A small network was trained on made-up records. Each row is its average activation on records with the value named, seen along a few directions.
Values that are neighbours, or in one group, have similar rows; names and order tell nothing.
In the rows, 128 means zero.

Other fields shift rows strongly along one fixed direction, in all tables alike. That doesn't count.
These rows show it; all are for the same value of a field, averaged over different records:
[108 134 149 122 134  87  96 107 134 127 147  98 136 142]
[175  53 126 158  96 150 190 135 111 151  46 183  52 147]
[ 61 182 154  93 137  43  41  89 147 119 217  39 199 126]
[112 127 135 127 119  91 110 104 125 136 130 111 129 137]
[164  66 125 152 101 134 181 124 114 137  65 167  67 141]
[110 129 136 122 122  85 103 103 144 142 142  98 129 132]
[102 132 146 122 121  92  93 109 147 144 142  93 142 143]
[110 132 143 118 126  84  92 108 133 141 145 100 138 138]

Values of S:
s11: [ 98 163 138 146 144 103  60 152 154 102 168  81 161 126]
s13: [152 128 133  91 125 154 155 116 113 150 111 141 118 138]
s18: [119 154 131  90 130 144 157 111 105 131 127 136 138 127]
s6: [112 164 113 134 130 154 105 150 129 112 176 129 170  97]
s16: [119 146 106 161 138 144 102 152 136 101 152 138 153 122]
s10: [155 143 125 132 142 187 174 155 128 117 119 172 111 119]
s1: [149  94 123 127 122 127 154 130 116 137  93 139 103 155]
s12: [125 139 128  88 135 125 130 105 132 140 119 124 137 138]
s8: [128 114 138 132 124 102 126 108 124 131 111 118 113 132]
s15: [132 121 123 114 126 120 139 116 116 143 114 132 112 138]
s9: [143 155 101 131 145 161 129 139 132 104 141 147 144  98]
s2: [146 123 126  98 125 180 161 139 109 116 122 173 120 123]
s17: [124 147 123 158 149 121  81 137 128 111 161 100 161  98]
s19: [138 118 131 164 129 120 118 132 155 124 121 106 124 108]
s3: [120 108 127 144 130 117 127 140 150 131 129 101 120 135]
s7: [190  40 107 171  84 155 213 155 112 148  32 199  33 147]
s4: [112 156 130  85 142 149 130 120 120 131 147 115 166 120]
s5: [138 133 114 171 131 157 145 174 134 122 133 156 133 101]
s14: [116 156 126 103 145 168 143 148 107 108 147 157 146 130]
The values of S form a ring.
A walk along S starts at s18 and steps to its neighbour s4. Put s16, s12, s3, s5 in the order it reaches them.
Answer: s5, s16, s3, s12
Name the neighbours of s14, in listed order.
Answer: s10, s2
Name the neighbours of s1, in listed order.
Answer: s8, s15

Values of D:
d2: [137 104 122 101 118 103 150 100 121 141 103 124 105 153]
d11: [161  59 142 143  99 126 184 126 126 152  57 165  58 151]
d14: [146  84 135 154  98 108 141 128 130 146  89 129  85 139]
d15: [131 104 141 106 114 101 123 107 138 143 118 113 110 157]
d8: [101 181 141  94 167 140  96 106 117 112 185 116 186 112]
d7: [ 80 215 152  68 159 104  71  94 146 116 201  64 213 110]
d6: [137 133 103 134 124 175 152 153 107 112 115 178 127 126]
d10: [151  85 124 168 113 102 130 133 133 142  81 150  88 143]
d16: [118 169 121  88 149 149 120 132 137 140 151 122 157 122]
d12: [117 161 114 147 138 150 119 158 140 103 162 123 150 108]
d17: [201  70 107 154 117 229 240 172  90 125  35 249  41 121]
d13: [103 169 123 148 139 118  69 129 148 111 188  77 171  94]
d3: [161  91 129 105 113 130 167 109 112 150  90 140  97 154]
d1: [ 96 150 150 133 145  66  47 115 147 117 168  57 172 125]
d4: [108  94 134 148 101 101 142 113 111 149 102 127  98 151]
d9: [128 134 108 156 130 137 126 159 130 112 141 132 141  96]
d5: [101 175 130 128 151 136 100 141 143 106 190 110 178 112]
The values of D form a ring.
Name the neighbours of d13, in listed order.
Answer: d1, d9
Name the neighbours of d2, in listed order.
Answer: d15, d3
A walk along D starts at d17 and steps to its neighbour d6. Put d8, d7, d10, d16 in the order it reaches them.
Answer: d10, d7, d16, d8
